A small network was shown many inputs. Here are its activations along a few directions, one row for each input.
Each table varies a few parts of the input and shows all the possible inputs, shuffled.
A made-up example of a description, with smaller parts first: values(3) and (point or line(11) or (line(4) and ring(8))).
Shared parts are said once, and a part with two or three values counts as separate values.

Table:
r1: [ -1 -59 -31  -5 -41  15  27 -11  -8  13   3  76   2  -4  -3  16  15  12]
r2: [  6  -5  14  -4  30 -26  32  31  -6  -7  -6 -27  -2 -14  40  -3 -11 -31]
r3: [  5 -66  -7   0 -11  66   7 -27  -9  -8 112  -6 -20  41 -51 -16  40  30]
r4: [ 15  53 -24  -7  16 -15  14  14  10   6 -28  -4  -7  29   1  -7   5 -39]
r5: [  9 -10  26  14  18  -9 -26  33  13 -25  -5 -24  15 -36  38   4   6  14]
r6: [ 20  44  -7  16 -20 -10 -43 -19 -19  -7 -19 -19  42  -7 -24  28  19   7]
r7: [-50 -49  -4 -13 -39  20  36 -91  56 -38 -16  28 -25 -13 -55 -35 -73  -9]
r8: [-25  -1  24 -15  35 -16  20  36 -23  43  -1  -3 -27   3  39  -8 -21   2]
r9: [-25  -5  34   7  18  -5 -36  32  -4  21  -8   3 -13 -25  39  -6 -12  42]
r10: [ 22  50 -11  -8  -8 -24  12 -18 -36  14  -9 -22  22  15 -23  25  10 -40]
r11: [ 23  47 -16  15   3   4 -42  21  25 -12 -21  -2  14  13   0   2  21  11]
Q: Describe the family of inputs behind these rows.
A: values(3) or (values(2) and line(4))
Q: Change only the values(2) part in r4. List by row number the other rows that result.
A: r11

Table:
r12: [-25 -21  29  -7  10 -27   4  19   5  10 -41  22  -7 -42  47   3 -30   4]
r13: [  4 -21  18  11  14   5 -23  43 -35  24  26  -1   2 -11  33  10  36  35]
r14: [-20 -20   1 -13  24 -28  45  27 -19  25 -21  18 -21  -8  45  -5 -14 -27]
r15: [-13   4   6 -12  29 -21  34  12   2   4 -11 -10 -29   2  24 -21 -12 -46]
r16: [ -3   1  20  17  17   5 -42  27  31 -19  -6 -12  -1 -21  25 -11   1  31]
r17: [-19   3  31  -6  13 -22  -6   5  27 -10 -29  -6 -15 -33  27 -10 -28 -14]
r18: [ 23  33 -18  19 -24  -4 -48   2  15 -20 -39  19  36 -15  -3  18  25  11]
r19: [ 10  20   6  21   1  -2 -43   5  22 -36 -22 -23  26 -15   0   2  -2  21]
r20: [  7 -15   6 -13  23  -3  30  49 -35  39  29   2  -8  18  31  12  14   1]
r21: [-37 -97  -4 -10 -32  46  38 -36   8   2  51  51 -31   2 -21 -20 -28  42]
r22: [ -7 -23  16  17  11   3 -32  41   9   3 -18  14   6 -31  47   2  -1  48]
r23: [  6  54 -32 -10  -6 -24  25 -10 -10  19 -43   7   5  23 -13   2 -14 -34]
r24: [ -2  52  -7  -4 -22 -25 -14 -16  15   5 -59  11  21 -11 -10  12 -31  -3]
r25: [ -1  34  -8  -5  16 -21  33  -9  -6  -2 -26 -27  -4  14  -5 -11 -30 -42]
r26: [ 36  35 -18  16 -15  -1 -43   0 -28   1   3   5  29   7 -15  29  58  -3]
r27: [ 29  30  -8  -7  12  -4  19   7 -20   5  25 -39  10  31 -10  10  13 -26]
r28: [ 15   9  11 -13  29   2  18  33 -14  18  39 -25 -15  28  11  -4  17 -18]
r29: [ 35  49 -30  -9  -5  -3  11   6 -26  24   5   0  17  41 -21  27  27 -21]
r30: [-28 -84  -1 -12 -25  47  27 -54  29 -25  58  28 -37   2 -43 -33  -8  10]
r31: [ 11   3  21  11  21   7 -35  27 -13   3  38 -27  -6   0  13  -4  38  18]
r32: [-24 -57 -14  -7 -33  48  25 -81  24 -30  40  10  -7  17 -76 -21 -22  13]
r33: [ 23  24   3  15   4   1 -35   3 -21 -12  24 -41  21   4  -8  10  34   8]
r34: [ -5  24  16   4  -3 -26  -4 -17  19 -22 -43 -19  12 -32   2   1 -33 -25]
r35: [-16 -40 -42  -5 -60  46  15 -80  22  -7  21  41  -3  31 -80   1  -9  17]
Q: Describe the family of inputs behind these rows.
A: line(4) and (point or ring(5))
Q: The inputs of r33 and r31 match in every part but the line(4) part. If r25 is changed in the same way as r33 into r31, which row does it become?
A: r15
Q: Which other rows agree with r23 in the line(4) part? List them by row number.
A: r18, r24, r26, r29, r35

Table:
r36: [-22 -80   4  -2 -16  44  14 -27  12 -11  57  22 -24   2 -22 -20  -3  32]
r37: [ 14  34  25  10  41 -22 -34  71 -17  18 -11 -27   7 -12  58   9  20  14]
r38: [-34 -63  -4 -10 -28  26  32 -51  31 -17  11  36 -24  -6 -30 -22 -36   7]
r39: [-16 -68 -10 -11 -20  36  37 -35  -2   0  55  26 -24  17 -33 -14   1   7]
r40: [ 57 112 -27  14  -6 -31 -44   5 -19  -6 -42 -38  55  16 -20  38  43 -33]
r41: [  4  53  17   4  32 -45 -14  47  -2   9 -59 -21  10 -23  53   7 -15 -16]
r42: [ 22  46  11   1  38 -31  -8  62 -32  28 -12 -27   8   4  47  16  22 -13]
r43: [  2  37  30  12  33 -33 -40  59  -4  10 -41 -21  11 -32  61   9  -1  15]
r44: [-24 -52 -12 -16 -23  26  46 -50  12  -4  29  27 -27  15 -38 -20 -23  -9]
r45: [  18   -2  -52    3  -64   40    0  -90   14  -31   23   22   20   35
 -100    6   20   -7]
r46: [ 13  62  10  -4  38 -45   3  48 -21  22 -41 -31   7  -1  44  11  -3 -32]
r47: [-34 -78   8  -1 -25  36   9 -38  26 -18  29  31 -20 -15 -21 -21 -25  36]
Q: Describe the family of inputs behind these rows.
A: values(2) and (point or ring(5))
Q: The inputs of r39 and r42 match in every part but the values(2) part. If r38 is changed in the same way as r39 into r42, which row does it become?
A: r41
Q: Change only the values(2) part in r44. List by row number the other rows that result.
A: r46

Table:
r48: [ -7 -39 -28   0 -44  57 -38 -66  25 -32  30  34  18   5 -84 -12  38  53]
r49: [-39  12  35  12  64 -19 -25  65  28  -6 -45 -25 -11 -15  68 -25 -52  18]
r50: [  2 -59 -12  19 -23  73 -18 -32  13  -1  93   1 -27  49 -53  -5  42  33]
r51: [-12  32  10   0  23 -20  -8  69  19  47 -67  31 -19 -18  62 -12 -21  27]
r52: [-12 -66 -12 -27  -5  43  68 -11 -21  16  99  19 -39  51 -28 -33 -10  15]
r53: [ 23  84  -7   8 -14 -35 -20 -23 -57  23 -42 -46  63  10 -32  54  -5 -12]
r54: [-45 -70  -7 -20 -54  -1  57 -82  50 -24 -14  36 -22 -19 -39 -20 -56 -26]
r55: [-10 -17  53  17  56 -19 -24  44  -2 -21   3 -70  -9 -46  68 -17 -12  32]
r56: [ 61 111   9  -4  10 -21 -40  16  37 -32 -20 -57  36  11 -17  22  16 -40]
r57: [-36 -88   5 -38   7  26  99 -45   3   6  31  27 -42   7 -25 -17 -43 -35]
r58: [-18 -40 -28  19 -74  38 -11 -96  36 -54  -5  60   0 -19 -62 -16 -37  19]
r59: [  2   1  19 -11  10 -30 -25  56 -27  46 -18  47  -4 -19  69  40  24  16]
r60: [ 66  55 -70  19  -3 -24  10  34 -27  -6 -41   0  54  31   8  38  58 -40]
r61: [ 15 109 -13  -7  34 -48  -3   9 -36  24 -30 -41 -16  27   3 -11  28 -76]
r62: [  9 -27  48  11  15 -20 -21  61 -41  14  26 -14  18 -55  59  14  29  16]
Q: Describe the family of inputs behind these rows.
A: values(4) or ring(5) or ring(6)

Table:
r63: [ 25  58 -11  16  24 -15 -31  46 -11  10 -13 -16   0  17  29   0  33  -9]
r64: [  3 -51 -32  -1 -33  23  20 -12  -9   5  17  58   6   9 -13  11  18  17]
r65: [  8  39   9   8  11 -50  -3   8 -37   3 -53 -36  40 -30  24  30 -10 -24]
r66: [ 24  60  -9   9  41 -13  -8  57 -25  15  -2 -50  21  35  16   2  19  -8]
r67: [ -7  -9  -4  -3  -8  12  16 -44  44 -47  -2 -12  -7  -2 -33 -23 -28 -23]
r68: [  7 -40   1 -10  -9  25  19 -15 -38  15  74   1 -10  16 -26   0  35   4]
r69: [-28 -13 -13 -15 -20   8  31 -38   1  25  -9  37 -23  19 -26  -4 -31  -8]
r70: [  3 -40 -17  18 -33  33 -22 -20  24 -25   8  27  17  -8 -22   3   9  42]
r71: [ 28  61   2  -6  15 -21 -35  30  10  13 -39   1  10  -4  20  24  32  -8]
r72: [ 21  57  13   1  -6 -40 -24  18  -6   4 -44  -6  26 -27  24  25  -3 -17]
r73: [-33  -6  -1  -1 -18  15  -8 -46  25 -14 -13  11 -12  -3 -35 -27 -37  19]
r74: [  5 -25  17   9  -9  33 -29 -24  -3 -16  65 -29   1   8 -33   2  24  25]
r75: [ -4 -20 -20 -19 -13   1  59 -35  17 -11   4  11 -18  16 -25 -13 -19 -46]
r76: [-51 -72  66  -7  58 -11  16  76   8  22   7   3 -49 -47 101 -30 -43  37]
Q: Describe the family of inputs behind these rows.
A: point or line(5) or (values(2) and line(4))
Q: What sort of input is r76?
A: point
Q: Change only the values(2) part in r74. List by row number the other rows that result.
A: r68
